Each row below holds a small network's activations on one input, seen along a few directions.
In each table, some parts of the input vary, and every possible input appears once, in random order.
A made-up example of a description, with smaller parts first: one of 8 places around a ring, together with either a single point or one of 11 places around a ring or (one of 3 separate values, together with one of 6 places along a line).
Shared parts are said once, and a part with two or three values counts as separate values.

Other details of the inputs vary at random and push rows far along two fixed directions, the same in every table; ignore that.

Rows:
row 1: [ 21  16  17 -19  25 -12  12  18 -23  15 -12 -55 -27]
row 2: [ 17   8  14  -2   8  -5 -10   0  -9  -1  -7 -15  -2]
row 3: [ -7   4 -25  -6   8   3 -21 -35  14   9   8  36  21]
row 4: [ -7  -4  15  -2  -3   6  47  45 -14   3  -5 -46 -25]
row 5: [ 55 -17  39 -20  33   1 -62  -8 -14 -18  13  48  14]
row 6: [ 23   0  10  34  30  29  43  76  -6 -13 -12 -26 -34]
row 7: [-56 -19 -19  38 -88  -8  34  11  26 -24   3  11   9]
row 8: [-19  -7  -7  13 -16  11  28  21   9  -4   0   0  -5]
row 9: [ 22 -17   1 -19  40  18 -60 -48  11  -8  23  83  34]
row 10: [-33 -15 -26  15 -38   3 -13 -33  30 -10  10  55  31]
row 11: [ 12  18  -9   4  23   3   1   7  -4   6  -7 -13  -9]
row 12: [-17  -5 -13 -20 -10 -17 -31 -55   7  13  10  29  25]
row 13: [ 20  24   5 -10  39  -2  11  21 -20  20 -11 -52 -26]
row 14: [ 28  12  16 -19  52  14  21  34 -25  17  -8 -48 -30]
row 15: [-25 -15  -2  14 -35   8  27  17  10 -12   6   5   0]
row 16: [  9   4  10  -6  -5 -14 -18 -17  -4   0  -4  -5   5]
row 17: [-55 -20 -16  25 -62   2  58  34  16 -11   3 -11  -6]
row 18: [-11  -5  12  -7 -11  -3  35  26 -12   5  -1 -37 -18]
row 19: [-37 -24  -2  31 -82 -10   0 -11  24 -33   5  35  23]
row 20: [  5  11 -11  12   4   2 -14  -9   6  -3  -6  12   6]
row 21: [  5   1  -8 -37  11 -20 -58 -78   3  20  11  39  32]
row 22: [  0   2 -12  13 -15  -4 -40 -41  16 -11   1  46  28]
row 23: [-48 -16  -7  16 -51   0  67  44   5  -3   0 -34 -19]
row 24: [ 70  39  17 -23  96  10 -24   9 -32  23 -15 -40 -25]
row 25: [ 28  23   3 -26  45 -14 -33 -29 -17  22  -6 -19  -2]
Each input here is: either one of 3 separate values or (one of 2 separate values, together with one of 11 places around a ring).
Which of the alternatives is row 9? -> one of 3 separate values
Which other rows belong to the same alternative as row 9? List them by row number. -> row 5, row 6
Start at row 22 and move only the place on the ring of 11, one step at a time. The first step leads to row 24. Which rows follow, in order? -> row 19, row 2, row 16, row 1, row 25, row 13, row 7, row 11, row 20

Rows:
row 26: [-18  -8   2  11 -24   2  35  31   0  -6  -1 -19 -13]
row 27: [-30 -13  -4  17 -42   0  34  24   8 -12   1  -5  -4]
row 28: [ 18  17  -2 -11  37   1  -7  -4 -10  16  -6 -17  -7]
row 29: [ 21   0  10  -9  23   1 -17  -2  -7   0   1   6   0]
row 30: [-10  -8  -9  -3 -19  -9 -32 -42  14  -4  10  42  28]
row 31: [-25 -10  -8   8 -42  -9  -7 -24  15 -10   5  24  19]
row 32: [ -6   1 -11  -3 -10  -8 -28 -40  11   1   4  28  21]
row 33: [  5   7 -13  -7  13  -2 -30 -37   6   9   2  24  17]
row 34: [  4  -3  12  19  -7   8  28  46  -4 -15  -6 -20 -19]
row 35: [-15  -5 -13   4 -19  -4 -11 -23  13  -3   5  25  16]
row 36: [ 23  15   7 -18  37  -1  -9  -2 -15  16  -6 -23 -10]
row 37: [-18 -10   5   9 -28  -1  30  26  -1  -7   0 -18 -10]
row 38: [ 53  17  13 -19  84  20 -18  11 -20  14  -3  -9 -15]
row 39: [ -3   1  10   1  -3   1  34  35 -10   1  -6 -37 -22]
What do these inputs look like to the network? -> either one of 3 separate values or one of 11 places around a ring
